Each row below holds a small network's activations on one input, seen along a few directions.
In each table, some parts of the input vary, and every possible input appears once, in random order.
A made-up example of a description, with smaller parts first: one of 5 places around a ring, together with either a single point or one of 11 places around a ring or (one of 3 separate values, together with one of 4 places along a line).
Shared parts are said once, and a part with two or three values counts as separate values.
In the rows, 128 means zero.

Other details of the inputs shift rows strongly along three fixed directions, in all tables alike. That doesn't count.

Table:
r1: [122 129 146 144 139 167  97 118 145  82 191 126 143]
r2: [127  87 143  91 111  44 181 145  91 118  91 147 104]
r3: [139 117 122 145  87 178 117  95 126 146 191 181 123]
r4: [116 107 138 108 129  77 143 143 110  99 101 119 115]
r5: [117 173 115 144 153 167  86 129 147 119 117  84 140]
r6: [116 119 147 121 156 104 115 144 143  80 136 104 128]
r7: [128  98 132 121 100 109 147 124 107 120 139 160 114]
r8: [122 127 130 113 143  81 151 149 112 125  73 100 127]
r9: [118 151 135 128 172 132 101 145 151  89 118  80 144]
r10: [129 144 113 128 137 118 137 137 126 150  84 107 133]
r11: [129 103 141 127 105 113 152 122 102 127 145 154 123]
r12: [163 121  99 125 123 109 179 132 142 220  88 158 127]
r13: [139 151 101 143 121 155 126 117 144 199 108 132 126]
r14: [138 154  98 143 126 155 123 120 147 199 100 125 128]
r15: [125  83 151 103  96  88 156 123  92 109 145 172 111]
r16: [153 104 129 127 106 134 161 116 121 149 158 179 134]
r17: [135 165 106 153 129 176 112 115 145 182 121 117 138]
r18: [130 127 128 106 157  90 137 151 139 114  90 105 127]
r19: [116 145 130 116 149 106 125 145 122 108  89  89 128]
r20: [128 120 129 134 120 133 123 122 131 130 145 139 123]
r21: [126 143 124 143 136 146 117 127 135 130 131 114 135]
r22: [129 117 147 141 132 146 119 122 137  96 181 138 139]
r23: [143 100 126 137  80 153 142  99 115 163 176 191 120]
r24: [126 142 118 128 126 138 116 125 132 138 120 123 122]
r25: [ 98 112 168 113 131 116 103 131 104  35 163 115 128]
r26: [126 161 113 131 143 137 118 135 133 142  94  97 133]
r27: [125 153 111 134 141 137 120 135 133 136  95 101 135]
r28: [120 129 143 137 138 173  81 117 154  80 194 127 136]
Each input here is: one of 2 separate values, together with either a single point or one of 4 places along a line or one of 9 places along a line.
Q: The inputs of r18 and r16 match in every part but the choice among 2 separate values. If r6 is changed in the same way as r18 into r16, which row does it become?
A: r22
Q: Which other rows does r19 become when the choice among 2 separate values takes its other values? List them by row number.
A: r2
Q: Start at r15 and move only the place on the line of 9, one step at a time. The first step leads to r2. Which rows follow, in order?
A: r24, r3, r7, r4, r23, r14, r13

Table:
r29: [139 114  97 150  57 186 122  85 120 173 174 198 114]
r30: [139 200 102 158 143 215 100 115 134 173 116 101 167]
r31: [120 134 121 134 178 120 110 151 170  74 119  85 142]
r32: [ 93 146 147 134 118 180  48 107 140  61 189 114 111]
r33: [105 104 168 121 131  85 140 135 101 100 135 112 124]
r34: [170 108 105 150 105 171 149 103 160 188 187 193 135]
r35: [ 94 121 153 108 128 130  74 120 123  78 147 110 109]
r36: [111 107 152 135 123  84 146 139  98  83 132 110 121]
r37: [134 104 152 108 154  79 142 152 143  95 137 127 124]
r38: [100 140 136 156 147 127 108 137 124  73 123  78 136]
r39: [141 149  95  81 127  73 172 147  94 174  10 117 127]
r40: [151  85 108 124  51 125 168 101  94 191 149 217  96]
r41: [111  84 178 131 103  87 154 128  81  77 179 154 112]
r42: [145 190  97 144 194 187  79 138 210 206  94  80 156]
r43: [168 134 109  84 161  72 206 162 130 176  29 126 146]
Q: The inputs of r36 and r34 match in every part but one. If r30 is changed in the same way as r36 into r34, which row does it become?
A: r43
Q: What do these inputs look like to the network?
A: one of 3 separate values, together with either a single point or one of 4 places along a line
